Each row below is a small network's average activation on inputs in which a field has the value named, seen along a few directions.
Related values have similar rows: they may be neighbours, one step apart, or belong to one group.
In the rows, 500 means zero.
Strong random noise was added to every row along 8 fixed directions; ignore it. To show where, here is one row again and again, with new noise each time:
[205 325 622 343 917 501 791 581 560 426 313 355 509 507 507 271 559 677
 601 607 408 588]
[441 498 499 703 549 520 527 395 386 447 531 620 675 326 510 525 493 251
 488 322 548 451]
[428 368 530 445 586 548 617 445 482 474 441 585 593 346 488 363 464 285
 609 456 511 484]
[562 778 556 406 230 421 280 431 516 426 664 496 361 466 518 530 522 625
 584 716 625 593]
[331 721 649 526 439 351 368 355 360 370 751 416 561 344 346 480 527 621
 633 704 718 628]
[469 462 563 520 558 507 686 479 445 447 203 714 492 360 493 354 539 489
 466 259 485 464]
[485 364 575 648 728 663 490 527 417 535 592 482 553 570 381 517 421 384
 559 270 488 472]
[555 405 530 698 528 642 461 437 335 514 527 663 603 399 363 529 420 236
 500 155 552 412]
[184 661 534 466 582 368 567 485 467 297 355 364 519 371 617 457 696 784
 391 696 485 585]
[375 345 467 598 886 718 420 653 562 498 715 178 502 778 572 698 478 550
 472 577 364 545]


Values of GILE:
ral: [685 540 375 598 543 295 882 558 728 515 317 709 395 617 644 689 517 775
 300 594 501 618]
dod: [385 683 580 581 409 421 377 491 384 504 469 418 494 485 501 478 627 816
 438 494 440 455]
fes: [527 710 602 578 298 613 219 507 378 592 596 455 442 603 430 446 533 508
 544 285 449 375]
zim: [440 586 507 506 482 422 538 519 520 438 536 377 453 609 375 584 496 736
 386 613 559 552]
kobif: [613 430 317 396 287 483 322 437 455 518 592 537 491 370 532 683 488 395
 462 714 605 569]
nemin: [521 740 373 585 424 254 415 507 600 518 574 440 573 468 806 550 611 510
 479 592 431 524]
siluf: [435 583 611 774 657 481 388 455 427 637 705 367 642 578 488 484 500 438
 659 326 495 452]
teb: [253 501 385 428 453 246 628 406 401 394 244 499 755 139 571 376 699 566
 316 645 520 473]
rulun: [513 458 505  88 350 431 578 492 682 466 403 517 255 559 490 415 442 657
 593 928 603 618]
pep: [565 179 431 179 556 607 465 698 536 529 442 267 333 642 282 562 446 736
 426 696 476 596]
zemad: [602 508 424 610 661 419 783 469 677 452 493 693 495 575 706 613 481 465
 506 640 466 582]
niz: [609 594 593 438 536 228 868 539 692 506 288 656 356 620 547 360 495 783
 489 554 529 573]
sep: [657 752 580 688 392 513 431 576 498 557 460 559 410 721 527 512 522 535
 370 133 422 362]
The values of GILE form a ring.
- List every value one step from nemin, in the order listed. => kobif, teb
- List every value one step from niz, in the order listed. => ral, zim
- List every value one step from rulun, in the order listed. => zemad, sep

Values of GUZ:
bal: [638 620 433 387 256 306 496 484 620 405 389 546 343 458 543 566 524 714
 375 710 606 613]
mer: [393 810 712 767 531 216 415 363 296 559 722 391 689 431 390 327 573 580
 690 372 604 525]
rade: [463 142 440 320 709 608 568 518 504 569 623 467 614 390 425 476 392 326
 688 639 466 538]
mivu: [572 666 520 608 518 463 384 616 562 591 468 422 358 716 589 568 643 873
 419 432 427 538]
nugo: [422 783 522 595 397 427 623 407 532 508 423 553 697 414 744 319 616 181
 508 366 401 338]
dit: [490 247 499 277 787 411 922 392 704 527 458 783 464 434 560 318 341 388
 862 757 582 665]
luti: [556 463 486 742 500 564 487 386 360 424 665 694 636 409 382 698 410 167
 431 407 634 470]
mosu: [495 389 496 579 660 554 398 613 418 531 576 296 637 540 451 479 485 326
 403 253 422 448]
pabe: [364 504 413 390 341 696 215 584 461 422 684 282 386 587 470 751 474 698
 380 756 525 502]
nolu: [401 618 544 687 407 420 324 351 260 388 642 510 631 242 403 665 579 453
 439 548 722 589]
kinat: [249 390 449 297 395 658 317 482 358 361 508 303 523 353 406 508 535 565
 482 753 526 479]
sagut: [535 748 472 481 208 578  73 588 536 585 738 133 452 738 517 512 514 459
 493 463 354 344]
mel: [623 171 426 465 707 631 781 522 719 578 435 601 502 632 540 533 351 321
 510 518 387 465]
The values of GUZ form a ring.
- A walk along GUZ starts at mivu and steps to its neighbour mer. Put rade, luti, mosu, nolu in the order it reaches them. => mosu, luti, nolu, rade
- List every value one step from mel, in the order listed. => nugo, sagut
